Each row below holds a small network's activations on one record, seen along a few directions.
Here are examples, each followed by its value of one field, TAPEN.
The largest differences between rows may come from other fields.
In the rows, zero is written as 128.
[ 93 156 118 114 143 112 140 126 143 130 135 122 104 139 112 139 115 182
 135 107 100 149 137 152 143 135 123]
dun
[150  98 141 121 140 118 139 122 108 127 158 129 150 143 163 149 103 149
 108 131  85 137 144 114 144  96 132]
ruzo
[103 152 138  90 128  95 156 126 145 122 127  97 155 127  68 154 166 124
 128  95 191 168  96 149  65  97 126]
leku
[160 119  89 124 132 103 123 106 130 155 129 133 108 144  95 105 127 137
 104 168  67 174 167 135 141 142 119]
zeme
[141 137  97 123 164 140 106 118 107 127 132 105 144  93 151 108 113 151
  97 138  99 161 126 150  97 122 128]
zeme
[126 111 133 136 124 162 125 159 109 146 122 154 106 151 139 144 111 105
 115 134 158 152 148 145 135 181 148]
fakek
[164 110 135 116 129 101 126 141 120 101 133  88 168 137 121 136 111 140
 139 111 127 130 112  84 121 140 120]
ruzo
[168 118 128 127 136 130 140 148 121 115 115  85 163 149 134 151 130 124
 144 145 106 115 130 106 142 148 116]
ruzo
[110 138 144 121 128 128 179 150 151  67 100  75 151 132  91 138 122 120
 163 116 139 118 132 148 104 139 109]
zaziz
[111 157 120 122 151  97 119 126 115  84 102 149 132 106 105 118 119 139
 122 137 143  87 137 118 111 121 164]
debu
[157 117  93 117 102 128 126  91 139 159 162 153 132 134 123 181 134 100
  92 125 138 117 116 125 150 160 138]
niv
[108 128 137 138 115 150  87 123 142 147 124  95 118 112 154 109 161  99
  99 105 114 112 162 111 130 104 150]
rak
[124 134 142 109  91 108 129 131 130 140 111 161 118  91 169 154 127 147
 130 123 120 137 104 152  95 131  93]
figo
[109  95  92 129 119 146 120 135 123 147 112 145  85 146 140 122 123 145
 104 135 119 135  96 129 180 104 114]
dun
[128 107 107 123 151 166 116 122 136 161 116 136 137 146 143 159 144 103
  99 137 140 120 143 112 194 151  79]
zeri
[107 138 163  79 135 114 171 165 119 114 153 134 137 125 102 111 171 126
 120 127 148 129 119 135  71 111 154]
leku
[150 134 106 162 147 124 103 128 148 119 141 103 115 118 162  95 126 156
 114 112 103 128  91 170 109 143 131]
dun
[123 176 126 119 123 131 107 123 141 161 137  99 117 112 145  89  99 123
  97 140 126 103 115 144 136 121 126]
lat
[119 175  93 157 121 146 185 132 143 139 145 128 149 123 123 102  97 124
 150 110 141 130 104 122 102 114 142]
lat
[125 123 114 127  78 118 100 123 114 134 160 126 115 126 163 137 164 104
 132 114 122 127 138 121 111 117 134]
rak
[132 128 155 128 147 133 154  97 137  84 157 125 130  89 105 122  99 131
 176 118 125 115 149 154 105 111  90]
zaziz
[112 150 114 167 130 136  97 163 147 141 161 144 130  99 137 119 133 108
 127 129 115 140 148 117 114  90 133]
vorol
[192  72 147 174 132 133 119 126  90 186 105 193  81 127 206 116 140  66
  97 180  88 152 121 124 208 149  85]
figo
[ 98  84 137  93 116  87 139 133 126 116  99 115 151 148  93 113 121 140
 159 129 154 107 112 172 120  87 146]
subip
[ 94 168 155 134 132 126  89 145 144 129 155 100 108 116  90 150 128 174
 158 149 125 141 159 138 133 116 150]
vorol
[129 144 125 135 107 124 144 116 118 124 142  92 157 114 112 132 162 155
 156  88 181 148 134 107 122 128 145]
rak
[156 105 160 148 130 124 102 114  99 145 161 145  89 134 132 121  88  99
 140 113 149 158 122 132 148 169 129]
fakek
[ 97 169 142 130 101 128 108  86 112 100  99 131 142 133  96 131 138 147
 143  89 107 128 150 139 135 123 149]
zadiv
[126 185 124 105 133 132 113 150 127 163 149 112 120 138 123 103 114 153
 101 126 116 123 137 170 158 129 113]
lat
[175 132 158 144 123 162  94 101 132 166 130 148  85 148 166 140 117  98
  86 124  82 145 145 113 210 127 162]
niv
[139 148 141  82 149 136 155 136 135 113 150 144 114 103  93 109 177 112
 169 115 157 128 136 131  62 105 130]
leku
[166  96  80 142 151 133 110 118  78 165 103 145  93 123 182 118 119  75
  88 187  85 171 156 105 183 130 100]
zeme
[138  99 144 142 137 134 150 110 111  92 125 123  99 130 144 132 108  77
 141 145 118 136 157 145 169 131  94]
zaziz
[132 126 132 149 120 157 127 151 150 141 132 161 120 139 118 125  95 116
 129 105 155 143 146 127  68 145 138]
fakek
[115 137 132 141 139 138 140 104 157 133 149 131 136 150 149 135 111 139
 144  94 109 127 135 113 102 110  94]
zeri
[128 124 158 108 105  82 144 128 153  92  93 135 148 135  85  98 127 134
 143 133 143 116 140 152 124 119 163]
subip
[125 136 124 123 146 148  97  93 116 113 140 154 184 135  79 124 144 131
 168 119 141  93 102 131 106 112 109]
zadiv
[119 157 134 147 125 101 106 162 142 111 147 131 119 114 117 142 139 131
 118 143 173 142 128  91 122 108 129]
vorol
[150 129 102 156 131  97  98 115 100 123  59 153 102 140 110 150 105 116
 100 126 130 107 122 129 161  76 156]
debu
[127 129 158 142 133 110 137 118 144 167 100 133 118 108 142 132 133 156
  99 132 109 120 131 157  94 130  90]
figo
[ 75 140 132  70 115  84 153 153 171  62  98  94 176 133  87 136 137 141
 200 126 169 103 136 180  63 146 160]
subip
[187 101 104 152 136 168 115  91 123 204 129 159 121 147 157 165 133  64
  73 170 135 138 146 109 226 154 125]
niv
[127  96 105 151 140 146 133 116 152 144 157 148 158 151 117 137 134 130
 113 110 125 111 115 114 119 140  95]
zeri
[ 82 137 126 141 114 119 115  91 106 126 130 132 164 130 111  92 159 142
 124 126 114 106 154 137  97 141 121]
zadiv
[107 173 107 102 149  85 136 146 115  92  90 143 125 138  93 139 119 174
 125 108 150 105 169 146 116 103 151]
debu

Here are new rows. What is TAPEN for each?
[117  69 130 153 133 138 122 120 115 175 133 139  94 151 109 140 104 118
 105 136 155 119 123 142  98 149 140]
fakek
[158  83 116 162 128 153 116 128 107 184 130 162 111 153 112 155 112  64
 102 147 146 154 127 144 178 175 122]
fakek
[101 169 159  78 126 100 155 144 139  98 127 107 138 123  92 128 164 129
 131 103 192 162 120 128  52 114 134]
leku
[166  98 105 148 146 140 123  93 133 157 164 143 127 138 110 143 167 104
 140 117 143 117 133 116 131  93 128]
rak
[114 138 142 164 141  91 102 143 117 116 179 126 107 110 124 145 129 109
 135 132 134 150 120 102 149 114 136]
vorol
[139 140 131 159 111 120 158 128 112 144 135  86 154 143 121 160 167 123
 149 134 139 121 130 120 129 140 142]
rak
[152  82 128 166 113 143 140 122  96 131 105 148 107 122 182 114 111  75
  97 163 120 154 172 143 182 123  87]
zaziz
[ 77 160 105 125 158  83 163 134 107  91  96 115 149 116  82 126 119 172
 169 106 148  91 134 128  66 115 163]
debu
[123  97 122 123 144 116 112 117 146 133 142 126 144 152 119 145 137 123
  94 106 149 121 105  99 151 154  89]
zeri
[104 100 112 119 124 154 135 146 151  70 110  92 141 135  92 157 128 106
 139 116 144 121 131 179 124 142 112]
zaziz
[173 114 111 118  84 121  97 113 127 162 157 154  94 142 190 136 122  83
 103 126 105 118 124 116 148 139 132]
niv
[ 59 139 146 113 121 110 140 139 178 116 125 138 221  88 104  93 123 139
 174 120 139 151 153 154  67 109 142]
subip
[177 116 159 145 120 120 121 138 147 174 110 167 113 138 127 112 147 135
 107 140  71 153 126 158 164 138  98]
figo
[152 112 132 129 114 143 137 109 131 164 133 117 115 110 141 120 120  97
 109 124 111  88 124  78 154 151 168]
niv
[202 108 133 160 134 159 125 111 124 171 139 170  99 170 186 142 141  66
  76 189 115 129 145  94 204 169 144]
niv
[146 170 102 158 125 139 123 124 148 157 147 127 123 141 160  85  93 104
 115 126 123 127 113 149 115 102 119]
lat
[106 120 152 124 133 141 124 144 136 149 117 128  96 146 119 127 100 145
 114 127 169 115 155 134  66 150 137]
fakek
[131 110 121 117 129 128 156 125 113 121 118  82 152 131 130 142 112 180
 138 125 123 107 149 106  86 118 131]
ruzo
[152 115 116 138 112 166 105 115 118 180 131 141  83 163 148 100 100 125
 114 189 142 136  93 129 198  91 130]
lat
[ 87  92 141 120 108 161 133 121 139  93 108 110 140  97 105 134  99 128
 109 135 149 116 126 138 110 103 118]
zaziz
[149 136 132 137 112 135 114 105 122 120 147 124 128 135 137 125 165 139
 122 121 187 149 150 105 135 130 138]
rak
[104 141  92  93 162 152 107 148 154 120  89  94 149 132  97 159 134  98
 120 153 112 140 113 120 129 123  96]
zeme
[134 141  85 142 154 166 139 113 132 142 151 126 132 116 144 118 117 129
 105 121 160 125  90 162 138 114 153]
lat
[129 137 151 144 127 148 149 137 168 118 111 168 135 106 132 141 127 151
 132 125 132 135 120 128  68 136 114]
figo
[ 99 133 167 114 122 129 162 130 142 135  83 114 135  67 116 137 120 159
 141 115 128 105 101 109  93 139 131]
figo
[100 135 155 111 119 106 165 147 150  53 120  81 163 108  76 126 105 139
 158  89 158 135 116 124  82 138 112]
zaziz
[155 120 136 171  98 145  84 126 128 150 128 125  98 137 141 113 173  85
  82 113  80 133 165 123 177 126 154]
rak
[135 125 106 111 147 113 130  93 123 128 135 123  97 144  87 123 110 140
 135 156  71 172 155 126 139 135 134]
zeme
[ 96 180 107 139 156 129 133 145 140  75 111 178 168 119 108 127 117 144
 144 113 147 130 145 123  79 100 157]
debu
[ 94 120 126 133 124 136 107  87  95 117 120 128 159 156  95 132 142 141
 133 142 138  81 107 132  85 118 124]
zadiv
